These are the activations of a small neural network, seen along a few directions. Each row is one input.
In each table, some parts of the input vary, and every possible input appears once, in random order.
A made-up example of a description, with smaller parts first: one of 3 separate values, together with either a single point or one of 9 places along a line or (one of 6 places along a line, together with one of 8 places around a ring).
Shared parts are said once, and a part with two or three values counts as separate values.
In the rows, 128 means zero.

A family of inputs:
row 1: [153 124 132 149  96 143 125 234  99  85 185 147 187  77 150]
row 2: [178 126 125 121 180 142 124  65 130 131  81 110 141 113 119]
row 3: [ 80 153 137 128 119 134 177 175  61  99 129 175 143 108 113]
row 4: [177 135 120 135 176 119 136  69 109 122  92 100 139 128 155]
row 5: [ 93 155 122 130 109 178 171 163  86 114 124 134 167  90 105]
row 6: [110 104 121 125 109 146 116 101 194 173 146 112  93 180  89]
row 7: [ 97 160 101 124 124 193 161 138  99 138 147 149 168  80  85]
row 8: [108 115 132 145  99 144 113 103 188 174 137 110  69 175 102]
row 9: [226  80 163 155 148  88  80 145 122  88 126 110 165 106 189]
row 10: [ 96 132 110 110 102 107 110 121 188 167 142 101  95 182 121]
row 11: [161 132 149 126 174  72 132  84  91 110  80 144 124 141 164]
row 12: [ 86 141 123 123 117 167 173 164  67 103 146 157 147  94 116]
row 13: [166 143 120 122 168 126 107  66 126 142  77 110 121  97 135]
row 14: [145  59 137 144  93  95  75 202 200  98 189  95 114 161 147]
row 15: [ 87 112 118 110 103  94 111 119 173 158 152 130  77 180 129]
row 16: [ 83 126 137 118 119  84 118 133 168 130 137 145  82 214 130]
row 17: [ 94 175 123 130 112 189 151 150  94 146 127 145 150  76  96]
row 18: [164 130 133 108 156  81 123  72 109 126  87 128 121 103 161]
Changing only one part turns row 9 into row 1. The same change can be made to row 18. Which row results?
Answer: row 12
What is each input in this table made of?
Answer: one of 3 separate values, together with either a single point or one of 5 places along a line
Change only the place on the line of 5 in row 7. List by row number the other rows that result.
Answer: row 3, row 5, row 12, row 17

A family of inputs:
row 19: [114  91 116 109 121  84  80  96 219 164 135  91  52 220 119]
row 20: [130  76 121 115 117  70  66 118 222 149 147  89  63 214 135]
row 21: [ 98 106 111 102 126  98  94  75 216 179 124  91  40 225 103]
row 22: [167 153 130 123 171 130 145  79  82 118  83 129 152  83 144]
row 23: [110 134 141 155  89 163 152 222  83  94 172 166 186  78 129]
row 24: [ 80 163 130 142  99 191 179 175  81 125 148 165 164  91  97]
row 25: [199 123 142 137 163 102 118 123  84  85 105 128 174  70 176]
row 26: [ 65 177 124 136 104 205 192 153  80 141 136 165 152  97  80]
row 27: [183 138 136 130 167 116 132 101  83 102  95 129 163  77 160]
row 28: [146  60 126 121 112  57  51 140 225 134 158  88  73 207 151]
row 29: [ 95 149 135 148  94 177 166 198  82 110 160 165 175  85 113]
row 30: [151 167 124 117 175 144 158  57  80 135  73 129 140  89 127]
What is each input in this table made of?
Answer: one of 3 separate values, together with one of 4 places along a line
Changing only the choice among 3 separate values turns row 25 into row 23. The same change can be made to row 30. Which row results?
Answer: row 26
Change only the choice among 3 separate values in row 22. List by row number the other rows that result.
Answer: row 19, row 24

A family of inputs:
row 31: [128 151 124 130 137 148 151 118  88 126 110 138 144  87 124]
row 32: [136  82 131 153 104 131  96 151 182 124 161  98 119 165 131]
row 33: [144 121 125 116 149 105 110  87 150 140 109 111 103 152 134]
row 34: [ 23 141 120 117  84 151 154 148 175 165 161 138  69 220  75]
row 35: [117 133 119 134  87 178 127 182 133 144 171 137 166  82 102]
row 36: [134 117 140 168 105 174 132 180 124 108 156 131 168 108 126]
row 37: [135 121 120 116 139 108 109  93 150 147 111 110  93 146 128]
row 38: [140 102 151 152 129 134 125 193  98  72 141 150 156 104 139]
row 39: [138 151 130 129 146 146 153 111  88 121 107 137 153  93 130]
row 40: [124 151 122 130 132 149 150 121  88 129 111 138 139  84 122]
row 41: [140 121 123 116 144 106 109  90 150 144 110 110  98 149 131]
row 42: [141  70 144 139 125  91  89 166 162  88 139 117 110 159 146]
row 43: [126 121 116 116 130 110 109 100 150 153 113 110  84 140 123]
row 44: [119 150 120 131 127 150 149 124  88 132 112 139 135  81 119]
row 45: [133 151 127 129 141 147 152 114  88 124 109 137 149  90 127]
row 46: [148 152 134 128 154 143 155 105  90 114 105 136 163  99 134]
row 47: [143 151 132 128 150 145 154 108  89 117 106 136 158  96 132]
row 48: [149 121 127 116 153 104 111  83 151 137 108 111 108 154 136]
row 49: [119  97 104 121  88 136  91 155 192 162 175 105 120 142 108]
row 50: [158 122 131 116 163 101 113  76 153 131 107 111 117 159 141]
row 51: [136 135 142 132 105  88 131 197  86  94 164 164 169  96 177]
row 52: [131 121 118 116 134 109 109  97 150 150 112 110  88 143 126]
row 53: [142 105 134 119 105  43  91 174 149 111 161 130 122 156 178]
row 54: [154 122 129 116 158 103 112  80 152 134 107 111 112 157 138]
row 55: [153 152 136 128 158 142 156 101  91 111 104 136 167 102 137]
row 56: [ 19 167 129 131  81 189 191 174 113 150 158 176 116 162  65]
What is each input in this table made of?
Answer: one of 2 separate values, together with either a single point or one of 4 places along a line or one of 8 places along a line
Change only the choice among 2 separate values in row 33. List by row number the other rows that result.
Answer: row 39
Change only the choice among 2 separate values in row 36. List by row number the other rows that result.
Answer: row 32
Start at row 53 and move only the place on the line of 4, one step at a time. The first step leads to row 42. Which rows follow, in order?
Answer: row 32, row 49

A family of inputs:
row 57: [176  81 132 109 147  16  62 103 183 119 121  97  82 189 185]
row 58: [186 103 118  99 176  60  74  41 176 147  87  81  77 162 157]
row 59: [112 178 135 124 133 143 177 133  60 120 112 166 158  86 127]
row 60: [117 171 130 125 147 149 174 110  72 120 103 152 153  93 124]
row 61: [113 109 140 129 137 110 122 119 158 119 123 122  93 191 124]
row 62: [128 157 128 128 148 158 162  97  88 130 104 138 147 102 120]
row 63: [ 96 102 114 117  98 114  96 132 201 164 156 106  75 192 107]
row 64: [ 90 101 105 112  84 114  88 136 214 181 167 101  70 191 102]
row 65: [148 121 138 146 121 154 134 170 104  98 143 136 178  83 134]
row 66: [145 144 121 132 145 166 139 100 110 139 104 120 147  89 112]
row 67: [156 126 121 140 135 165 127 116 118 131 121 118 158  79 117]
row 68: [131 136 138 146 117 147 146 182  84  98 149 155 175  85 137]
row 69: [110 151 139 137 112 146 159 181  74 104 144 169 169  83 134]
row 70: [160 122 131 151 126 161 124 144 115 115 134 120 168  80 134]
row 71: [102 103 123 122 112 114 105 128 188 148 145 111  81 193 113]
row 72: [108 105 132 127 125 113 113 123 173 132 134 116  88 193 118]
row 73: [ 98 166 133 132 115 144 175 163  59 112 130 168 156  86 129]
What is each input in this table made of?
Answer: either one of 2 separate values or one of 5 places along a line or one of 10 places around a ring

A family of inputs:
row 74: [128 114 119 114 124  90  99 110 166 148 130 110  93 164 138]
row 75: [141 100 127 124 130  96  94 117 168 132 129 107 103 161 140]
row 76: [141 183 141 117 164 150 183 123  36  99 100 176 201  55 136]
row 77: [ 64 160 120 119 141 177 169  62 141 170  93 125  78 184  70]
row 78: [142 174 155 138 146 130 212 175  19  54 130 188 178  79 150]
row 79: [146 153 125 163 111 216 158 151  86 127 144 131 211  44 116]
row 80: [115 128 114 106 117  84 104 104 166 165 131 113  83 167 135]
row 81: [162  81 138 139 141 105  86 128 169 109 128 103 117 156 144]
row 82: [148  94 131 128 134  99  91 121 168 124 129 105 108 159 141]
row 83: [147 162 118 137 143 186 158 117  49 127  93 141 174  13 115]
row 84: [155  87 134 133 138 102  89 124 168 117 128 104 112 158 143]
row 85: [121 121 117 110 120  87 101 107 166 156 131 111  88 166 137]
row 86: [ 48 129 131 144  56 176 151 241 124 124 196 170 147 125  90]
row 87: [134 107 123 119 127  93  97 114 167 140 130 108  98 162 139]
What is each input in this table made of?
Answer: either one of 2 separate values or one of 4 places along a line or one of 8 places along a line

A family of inputs:
row 88: [ 86 150 126 139 108 178 164 149 105 135 136 146 137 114  97]
row 89: [123 180 134 134 137 174 186 135  49 113 115 165 189  61 123]
row 90: [126  88 125 113 122  60  78 110 207 145 140  97  62 218 144]
row 91: [132  83 119 120 113  86  74 117 218 152 150  88  77 205 132]
row 92: [165 105 135 118 166  81 100  83 149 116  97 107 101 158 151]
row 93: [125  99 116 107 126  77  81  87 213 166 131  89  59 213 130]
row 94: [164 115 125 113 170  98 103  59 155 137  90  99  98 153 138]
row 95: [164 142 133 128 153 111 135 116  78 106 101 136 153  76 158]
row 96: [ 92 113 125 120 100 110 114 162 161 137 156 133  97 168 118]
row 97: [164 152 124 123 157 128 139  91  83 126  94 128 151  72 144]
row 98: [ 87 141 136 145 104 161 160 174  99 115 144 155 140 119 111]
row 99: [ 93 136 131 153  95 188 155 181 109 123 156 147 154 105  99]
row 100: [ 97 107 121 128  90 137 110 168 172 145 167 125 112 154 105]
row 101: [124 170 144 140 134 157 182 159  43  93 124 173 192  66 137]
row 102: [170 137 128 136 144 138 131 122  88 114 112 128 168  62 147]
row 103: [ 91 122 115 114 104 127 118 136 166 157 148 124  94 163 104]
row 104: [130 165 138 147 125 184 178 166  53 101 135 165 206  52 126]
row 105: [170 100 129 125 158 108  96  89 159 123 108  98 115 144 140]
Changing only one part turns row 100 into row 103. The same change can be made to row 99. Which row results?
Answer: row 88
What is each input in this table made of?
Answer: one of 3 separate values, together with one of 6 places around a ring
Change only the choice among 3 separate values in row 105. List by row number the other rows that result.
Answer: row 92, row 94
Change only the choice among 3 separate values in row 101. List by row number the other rows that result.
Answer: row 89, row 104
